A small network was shown many inputs. Here are its activations along a few directions, one row for each input.
In each table, some parts of the input vary, and every possible input appears once, in random order.
A made-up example of a description, with smaller parts first: one of 3 separate values, together with either a single point or one of 9 places around a ring or (one of 4 places along a line, together with one of 8 places around a ring).
Shared parts are said once, and a part with two or three values counts as separate values.
In the rows, 128 means zero.

Other details of the inputs vary at random and push rows far along three fixed directions, the same in every table; ignore that.

Table:
x1: [137 103 123  97 130 100 158 101  83 169 136]
x2: [111 102 124 164  62 132 171 140 118 120  94]
x3: [103 160 171  99 185 122 117 122  97 143 118]
x4: [137 140 119 143 161 116 119 169 154 106  67]
x5: [124  95  87 136 102 108 174 174 159 158 117]
x6: [132 100  99 134 120 162 119 119  73 141 160]
x7: [ 98 158 137  84 183 104 125 110  90 127 113]
x8: [124  78  75 153  88 137 157 149 148 124 105]
x9: [133 102 130 140 135 159 128 122 111 180 177]
x10: [117 155 172 106 192 112 123 104 110 143 125]
x11: [110 139  91 151 140 126 120 148 147  73  81]
x12: [135 152 176 166 154 118 150 139 160 108  83]
x13: [ 94 160 115 179 126 114 124 130 172  95 109]
x14: [139  89 106 172  99 163 165 170 144 124 133]
x15: [ 96 137 114 124 188 160 100 105 116 106 153]
x16: [147 111 109 111 131  90 145 103  92 175 151]
x17: [161 146 123  86 100 167 168  67 111 169 135]
x18: [146  89 129 135 141 168 122 124 100 169 162]
x19: [131 115  98 184  81 126 171 153 147 130 151]
x20: [110 124  95 137 159 119 131 146 170  91  77]
x21: [119 138 151 124 195 154  82 114 129 146 126]
x22: [138 146 144 165 155 139 112 170 156 108  78]
x23: [158 112 135 173  89 146 163 182 112 130 112]
x24: [108  85 101 133 115 161 110  98  98 159 141]
x25: [124  96 125 172  69 123 177 122 131 119 101]
x26: [180 150 102 135  67 147 195 118 169 145 111]
x27: [157 101 129 139 133 164 113 131  78 161 153]
x28: [122 155 151 170 149 130 167 136 148  73 115]
x29: [141 120 167  60  95  57  62 114 179  50 160]
x30: [ 93 162 103 129 168 111  94  82 123 123 147]
x31: [138 105  86 161  84  94 162 144 152 145 113]
x32: [133 163 137 183 150 120 154 138 157  79 130]
x33: [142 189 111  78 161 183 101  92 128 128 114]
x34: [120 162 130 119 188 100  93 103 130 155 134]
x35: [126 147 157 104 190 103 117  88 111 136 111]
x36: [156  62 168  52  33  72 101 120 149  86 162]
x37: [111 112 112 134  95 148 111 105  62 151 130]
x38: [ 92 150 119 145 133 114 153 132 139  72  78]
x39: [143 104 113 140 124 169 117 126  73 147 163]
x40: [115 147 107  93 193 117  94 125  98 128 115]
x41: [118 109  94 119 103 135 119 106  63 147 132]
x42: [145 160 161 179 154 108 138 140 169 114  98]
x43: [135 120 130 127 131 116 128 127 109 205 164]
x44: [115 110 128 126 111 149 151 104  66 140 160]
x45: [131 114 105  95 121 115 131 134  63 169 128]
x46: [134 124 118 153 119 143 131 110  98 166 192]
x47: [124 169 149 146 186 132  99 107 123 137 166]
x48: [134 208 115  91 155 158 114  75 152 147 142]
x49: [136  83  85 131 108 118 169 176 148 147 101]
x50: [118 165 133 168 140 145 139 169 129  73 107]
x51: [137 105 141 104 124 119 139 112  77 179 119]
x52: [120 150 140 107 195 135  86 136 105 143 120]
x53: [ 99 164 125 125 168 148 101 112  80  97 143]
x54: [141 112 160 131 123 151 145 117  70 161 152]
x55: [ 96 151 141 108 198 130 101 126 138 161 145]
x56: [147  86  81 147  89 119 150 161 127 126  84]
x57: [154 106 161 139 130 142 151 100  83 161 159]
x58: [103  95  83 122 117 139 124  97 110 167 158]
x59: [149  79 102 146 111 126 157 170 155 157  91]
x60: [103 151 122 171 154 148 144 159 176  93 133]
x61: [117  97  94 171  89 147 173 159 155 130 146]
x62: [164 109 145  29  19 152  98 132 205 122 185]
x63: [112 165 153 104 184 128  96 137  91 143 117]
x64: [122 159 123 178 146 113 156 131 157  73 127]
x65: [128 104 129 133 118 139 156  87  79 140 167]
x66: [131 198 129 112 121 162 175 125 167  97  73]
x67: [147 117 149 132 117 148 111 130  72 181 129]
x68: [158  80 217  70  33 109  86 156 143 112 163]
x69: [126 115 143 132 114 156 149 112  66 147 162]
x70: [157 157 106  84  92 183 140  99  92 170 126]
x71: [116 134 132 140 171 129 135 178 175 120  90]
x72: [106 144 120 151 139 103 158 115 152  72  86]
x73: [126 122 163  44  85  82  46 146 151  44 138]
x74: [121 169 156 142 183 125  87 104 132 157 145]
x75: [117 152 107 165 139  94 145 117 162  78 101]
x76: [ 72 147 117 131 168 145  87  88 131 127 141]
x77: [ 91 140 103 105 186 119  97  94 132 133 131]
x78: [171  82 192  69  48  75  93 156 164 122 189]
x79: [113 140 119 143 164 111 134 159 187 125  91]
x80: [130  96 110 138  78 106 181 146 120 124  84]
x81: [151 145 159  16  83 154  64 127 215  67 155]
x82: [168 104 120 162  99  89 172 147 148 154 102]
x83: [160 131 211  88 105  92  65 136 178  55 191]
x84: [139  99 129 173  99 142 156 168 167 170 117]
x85: [110 154 125 179 130 107 136 116 161  82 100]
x86: [114 163 105 143 154  81 145 158 172 115 106]
x87: [141 126 188  45  96  84  43 162 157  67 136]
x88: [119  97 101 137 106 156 101 105  76 152 132]
Each input here is: one of 8 places around a ring, together with either a single point or one of 10 places around a ring.
- The inputs of x39 and x60 match in every part but the place on the ring of 8. If x33 is changed in the same way as x39 into x60, which row does it become? => x62
- The inputs of x37 and x85 match in every part but the place on the ring of 8. If x63 is changed in the same way as x37 into x85, which row does it become? => x78
- The inputs of x69 and x46 match in every part but the place on the ring of 8. If x38 is changed in the same way as x69 into x46, which row does it become? => x30
- Change only the place on the ring of 10 in x77. List by row number the other rows that result. => x5, x9, x55, x58, x60, x61, x76, x79, x84
- A walk changes only the place on the ring of 8. It starts at x67 and steps to x68. List the rest of the walk in order. => x12, x42, x74, x84, x21, x22
- Change only the place on the ring of 8 in x59. List by row number the other rows that result. => x4, x34, x35, x51, x79, x82, x87

Table:
x89: [119 127 143 134 132  92 116 142 158  87 114]
x90: [138  94 105 154  77 118 136 168 151 108 112]
x91: [151 118 117 116 121 134 134 134 119 168 139]
x92: [142 114 124 146 106 142 127 118  96 137 143]
x93: [145 116 145 128 113 137 136 127 102 161 130]
x94: [124  95 101 123 115 143 130 123 107 140 137]
x95: [141 126 116 124 110 149 143 117 126 158 154]
x96: [134 119 104 111 107 126 146 110 112 150 136]
x97: [128 118 118 130 105 154 138 111 124 154 149]
x98: [107 137 113 137 142 127 140 140 139  82  97]
x99: [123 135 164  96 159 110 101 108 110 117 144]
x100: [129 139 168 106 165 122 101 109 114 121 149]
x101: [143 121 126 116 103 135 142 108 108 154 123]
x102: [121 168 118 143 142 124 157 126 150 101 101]
x103: [139  86 121 157  87 101 142 165 165 121 118]
x104: [125 133 157 144 132 114 110 149 174  94 134]
x105: [110 141 132 146 139 117 121 160 156  96 126]
x106: [143  88 127 142  95 105 152 176 160 126 111]
x107: [119 105 117 131 112 114 136 128  94 146 141]
x108: [136 104 134 143 114 114 136 113 103 149 141]
x109: [138  98 129 127 130 130 134 137 114 163 143]
x110: [128 107 118 125 107 143 144 115  94 131 138]
x111: [136 112 119 145 109 149 122 127 105 146 149]
x112: [127 161 113 140 161 113 154 142 142 118  80]
x113: [127 163 130 144 147 144 139 139 164 116  97]
x114: [120 100 111 135 117 120 127 131 105 152 146]
x115: [116 146 134 132 147 111 135 151 143 110  81]
x116: [113 158 104 113 177 134 115  94 121 140 131]
x117: [141  92 131 139  91 100 163 171 148 120 105]
x118: [139 115 140 127 117 144 131 137 112 170 135]
x119: [119 141 145 106 152 147 101  99 109 100 151]
x120: [159 125 133 122 115 134 144 122 110 159 138]
x121: [ 98 152 112 113 164 132 117  84 109 127 123]
x122: [108 155 107 152 148 141 142 133 162 109 101]
x123: [103 151  98 153 151 132 144 127 158 111  91]
x124: [125 113 129 143 114 138 134 134 107 154 159]
x125: [143 116 115 117 112 146 129 122 123 165 131]
x126: [116 143 128 138 154 118 128 155 153 119  85]
x127: [143  92 128 159  86 111 142 169 167 122 127]
x128: [138 103 121 152  81 148 160 167 155 107 124]
x129: [118 150 157 100 158 121 101 109 104 130 125]
x130: [134 163 136 143 141 136 142 130 156 106  93]
x131: [113 139 115 143 146 143 132 149 153  90 111]
x132: [147 113 111 112 120 124 132 129 117 167 131]
x133: [139 110 108 114 112 136 127 117 121 163 123]
x134: [134 106 107 140 112 142 117 130 105 146 144]
x135: [132 114 134 144 111 131 139 125  98 145 154]
x136: [125 138 160 125 161 119  93  97 118 119 154]
x137: [105 147 147 116 154 115 103 107  99 114 150]
x138: [117 163 111 114 175 144 115  99 124 140 140]
x139: [104 158 128 113 155 136 116  81 110 121 132]
x140: [121 147 137 137 149 126 126 161 157 117  96]
x141: [138 113 114 109 107 129 137 113 110 156 118]
x142: [136 164 133 142 154 132 142 151 161 119 106]
x143: [130 163 139 105 169 122 118 100 105 135 127]
x144: [114 156 138 113 152 144 109  84 119 118 144]
x145: [131 167 127 144 140 132 151 128 159  99 112]
x146: [150  89 241   5  49  82  12 164 206  37 219]
x147: [110 140 122 113 156 122  89 103  97 110 132]
x148: [134 111 118 139 104 131 129 117  90 136 136]
- What do these inputs look like to the network? => one of 6 places around a ring, together with one of 10 places around a ring
- The inputs of x109 and x91 match in every part but the place on the ring of 10. If x146 is changed in the same way as x109 into x91, which row does it become? => x142
- Change only the place on the ring of 6 in x124. List by row number the other rows that result. => x105, x107, x114, x135, x137
- Change only the place on the ring of 10 in x96. List by row number the other rows that result. => x89, x98, x107, x112, x115, x117, x121, x141, x147

Table:
x149: [173 108 141  92  41 124 135 160 166 127 123]
x150: [111 154 175 124 210 139  90  95  95 141 149]
x151: [135  93 134  63  39 109  97 121 151 103 149]
x152: [107 189 117 172 138 148 158 160 191  42  83]
x153: [138 148 200  94 147  90  64 143 165  81 152]
x154: [100 157 129 197 159  97 144 164 181  45  79]
x155: [131  85 125 102 135 108 120 107  64 175 146]
x156: [112 136 109  79 141 150  91  67  78 131 155]
x157: [ 99 128 169  86 136  76  58 132 151  63 133]
x158: [144 124 118  71 118 136 135  89  94 189 152]
x159: [112 186 118 199 230 126 165 143 114 147  46]
x160: [139  59 124 129  75 113 100 197 178 131 154]
x161: [122  82 117 121 123 125 110 105  53 157 157]
x162: [ 98 191 108  95 218 133 115  77 113 117  97]
x163: [102 169 123  91 167 137  63 147 216  71 130]
x164: [116 141 113  95 139 148  95  53  91 134 171]
x165: [157 109 122 154  35 144 182 165 174 113 135]
x166: [129  94  98 208 113 150 188 145  74 169 127]
x167: [162 128 130  96 113 152 123  85  97 189 164]
x168: [138 100 110 209 120 144 194 142  88 183 132]
x169: [166 102 139 144  41 151 181 168 180 125 116]
x170: [125 134  97 193 176 116 209 151 104 185  69]
- The inputs of x170 and x158 match in every part but one. If x166 is changed in the same way as x170 into x158, which row does it become? => x152
- What do these inputs look like to the network? => one of 2 separate values, together with either a single point or one of 10 places around a ring
- Change only the choice among 2 separate values in x160. List by row number the other rows that result. => x163

Table:
x171: [123  93 105 151  74 118 147 137 129 103 149]
x172: [139  94 102 129  72 104 134 135 130 122 107]
x173: [104 174  85 173 211 145 171 152 128 156  67]
x174: [149 101 126 131  74  92 146 132 129 129 106]
x175: [133 238 136  27 107 176  96  73 228  39 133]
x176: [113 109 123 105 153 172  77  78  60 166 171]
x177: [111 176 190 108 152 110  76 131 153  25 121]
x178: [137  98 122 147  69 139 137 147 112 103 124]
x179: [152 100 137 155  96 125 149 155 156 139 161]
x180: [149 121 139  92 167 128  85  76  82 204 163]
x181: [104 172 170  72 164  87  92 136 159  42 112]
x182: [115 105 104  82 155 135  72  66  79 184 155]
x183: [139 102 149 152  86 110 162 144 141 131 152]
x184: [141 122 141  72 175 142 102  95  73 198 173]
x185: [114 121 132 111 152 127 108  55  52 157 191]
x186: [133 100 117 155  87 129 137 159 154 136 159]
x187: [109 177 116 174 211 128 198 138 115 153  58]
x188: [ 81 156  69 212 203 152 170 123 135 128  91]
x189: [166 104 156 152  92 146 139 166 139 139 138]
x190: [153 107 168 149  81 131 152 154 124 131 128]
x191: [149 101 115 133  85 113 124 157 154 155 118]
x192: [131  95 103 110  80 115 153 155 122 117 115]
x193: [117 177 115 191 203 114 179 117 125 158  50]
x194: [ 91 155 145  65 169 111  68 148 185  48 119]
x195: [147 104 135 152  82 149 126 170 137 136 136]
- What do these inputs look like to the network? => either a single point or (one of 4 separate values, together with one of 6 places around a ring)
- Change only the choice among 4 separate values in x178. List by row number the other rows that result. => x171, x172, x192
